A small network was shown many inputs. Here are its activations along a few directions, one row for each input.
Each table varies a few parts of the input and shows all the possible inputs, shuffled.
A made-up example of a description, with smaller parts first: line(4) and (point or ring(11) or (values(3) and ring(5))).
Shared parts are said once, and a part with two or three values counts as separate values.
In the rows, zero is written as 128.

Other details of the inputs shift rows strongly along two fixed directions, in all tables alike. That doesn't count.

Rows:
R1: [124 116 153 165 111 146 150 122 128 102 134 133 120]
R2: [139 123 136 169 145 116 133 117 138 101  94 138 158]
R3: [137 124 145 170 115 140 153 116 126 100 134 128 127]
R4: [127 135  50  91 162  94 119 144 134 192 157 139 127]
R5: [122 153  45  91 148  88  99 145 137 223 159 119 137]
R6: [128 132 117 159 149 105 135 125 164 123  99 167 116]
R7: [127 118 156 131 119 131 126 106 132 112 140 149 125]
R8: [134 112 172  69 128 164 107 154  92 110 108  90  96]
R9: [130 106 175 175 121 139 145 110 130  93 126 167 131]
R10: [127 127 187 162 121 135 129 120 150  83  97 153 118]
R11: [130 166  59  98 153  99 114 165 128 181 126 123 152]
R12: [133 130  90 174 157  90 138 103 165 119  96 160 157]
R13: [128 153 100 155 127  97 136 109 166 112 106 172 149]
R14: [133 155 108 104 128 115 117 150 127 136 119 123 147]
R15: [135 129 104 163 127 118 156 105 147 118 135 143 128]
R16: [123 112  99 111 133 121 125 130 120 162 135 125 125]
R17: [137 131  92 111 155 110 113 123 131 133 108 117 148]
R18: [124 118 101 115 135 125 117 144 109 174 138 117 128]
R19: [115 116 145 135 112 141 142 107 131 110 130 144 110]
R20: [127 105 171 155 117 143 143  89 135  88 123 170 125]
R21: [126  94 168  61 105 173 109 134  69 130 131  77 110]
R22: [123 115 145 140 109 130 125 100 133 127 129 142 127]
R23: [114 155  43  86 144  95 111 142 141 199 166 120 115]
R24: [122 119 181  65 100 169 110 158  79 126 150  68 106]
R25: [126 126 168 145 124 130 123 119 145  90 100 144 112]
R26: [135 111 174  80 134 162 107 175  85 119 111  81  99]
R27: [116 148  34  97 156  96 118 166 127 210 164 119 117]
R28: [141 129 170  85 103 167 118 144  86 114 154  62 120]
R29: [137 129 147 176 143 117 131 113 145 104  96 140 164]
R30: [135 111 196  53 111 172  99 157  67 125 153  72 117]
R31: [136 127 137 157 135 113 122 102 146  95  99 140 153]
R32: [134 124 164 165 117 134 146 124 132  78  91 156 145]
R33: [126 125 179 166 131 134 133 129 145  96  96 152 121]
R34: [133 107 195  58 122 176 104 168  59 132 150  71 119]
R35: [121  94 174  69 107 174 125 156  70 112 141  76  99]
R36: [133 119 162 157 114 135 151 115 138  69  89 161 140]
R37: [138 132 149 168 135 116 124 107 148  98  98 139 161]
R38: [132 142 112 164 117 117 144  93 155 114 142 142 131]
R39: [119 140 123 174 123 124 148 121 155 131 143 147 131]
R40: [121 146 102 123 123 121 127 133 140 153 155 115 124]
R41: [123 122 103 123 125 129 140 132 127 138 145 120 116]
R42: [130 147  93 151 134 105 141 110 161 114 101 177 146]
R43: [118 155  44  93 140 101 115 140 141 190 167 109 116]
R44: [132 152 100 201 134 103 157 103 173 133 140 165 146]
R45: [123 130 109 124 134 120 118 138 124 178 141 124 136]
R46: [117 120 179 182 109 142 152 114 143  99 129 157 126]
R47: [138 116 151  82 107 169 128 130  84 107 144  75 111]
R48: [118 149  38  95 144 105 123 135 138 189 158 118 115]
Description of these inputs: ring(6) and (values(3) or line(5)).
Changing only the ring(6) part turns R24 into R19. The same change can be made to R5. Which row results? -> R21
Which other rows agree with R32 in the ring(6) part? List them by row number. -> R1, R2, R3, R9, R18, R26, R27
Which other rows does R25 become when the values(3) part takes its other values? List them by row number. -> R13, R31
Which other rows agree with R4 in the ring(6) part? List them by row number. -> R6, R12, R15, R16, R35, R36, R41

Rows:
R49: [145 109 147 154 137 131 145  83 144  67  88 160 123]
R50: [106  94 173 240 110 115 160  45 184  94 148 200 143]
R51: [125 102 186  76  96 165 105 105 107  65  90 120 122]
R52: [114 132  49 101 154 106 120 140 123 236 173 153 124]
R53: [140 144 112 130 106 117 120 112 128 161 183 119 123]
R54: [125 138 167  64 134 127  83 166 112 130  98 117 123]
R55: [147 115 173  80 100 177 131 134  63  63 127  59 153]
R56: [147 146 146 100 133 137 112 182  87 132 127  78 171]
R57: [111 186  69 203 123  95 163  88 214 152 159 183 125]
R58: [135 142  17  99 158  92 123 136 123 187 123  89 141]
R59: [103 167  22 111 149  94 132 163 151 196 169 123  90]
R60: [139 122 164  90 162 139 100 172 101 120  99  99 115]
R61: [116  95 160 224 105 128 188  95 176  87 119 225 102]
R62: [139 101 207 122 124 169 110 171  79 103  90  67 137]
Describe the family of inputs behind these rows. -> ring(6) or (values(2) and line(4))
Which other rows belong to the same alternative as R52? List them by row number. -> R50, R53, R57, R59, R61

Rows:
R63: [126 156  41 199 133  80 150  72 175 176 171 179 197]
R64: [132 159  66  55 175 114  93 225  86 228 178  67 114]
R65: [110 145  63 172 176  72 142 118 197 177 120 229 110]
R66: [146 105 167  36 147 153  89 157  71  60  45  65 144]
R67: [130  91 110  32 115 174 114 147  58 143 158  44  81]
R68: [122 132 199 176  89 153 171 148 132  79 126 138 118]
R69: [128 110 178  68 137 156  71 198  56 185 150  46 130]
R70: [102 166  44 169 141  79 151 118 199 164 118 223 103]
R71: [175 131 230 173 120 152 129 123 113   7  32 108 187]
R72: [138  78 187 147  82 145 151  55 104  68 133 166 142]
R73: [121 190  48 194 132  71 150  91 212 155 164 164 139]
R74: [120 159  34   7 141 118  87 153 124 197 171  77  81]
R75: [133  98 205 206  82 178 181  81 120  47 134 106 128]
R76: [111  73 221 158 122 148 114 106 144 105  92 181 118]
Describe the family of inputs behind these rows. -> values(2) and (point or line(6))
Changing only the values(2) part turns R73 into R74. The same change can be made to R64. Which row results? -> R65
Which other rows does R76 become when the values(2) part takes its other values? List them by row number. -> R69
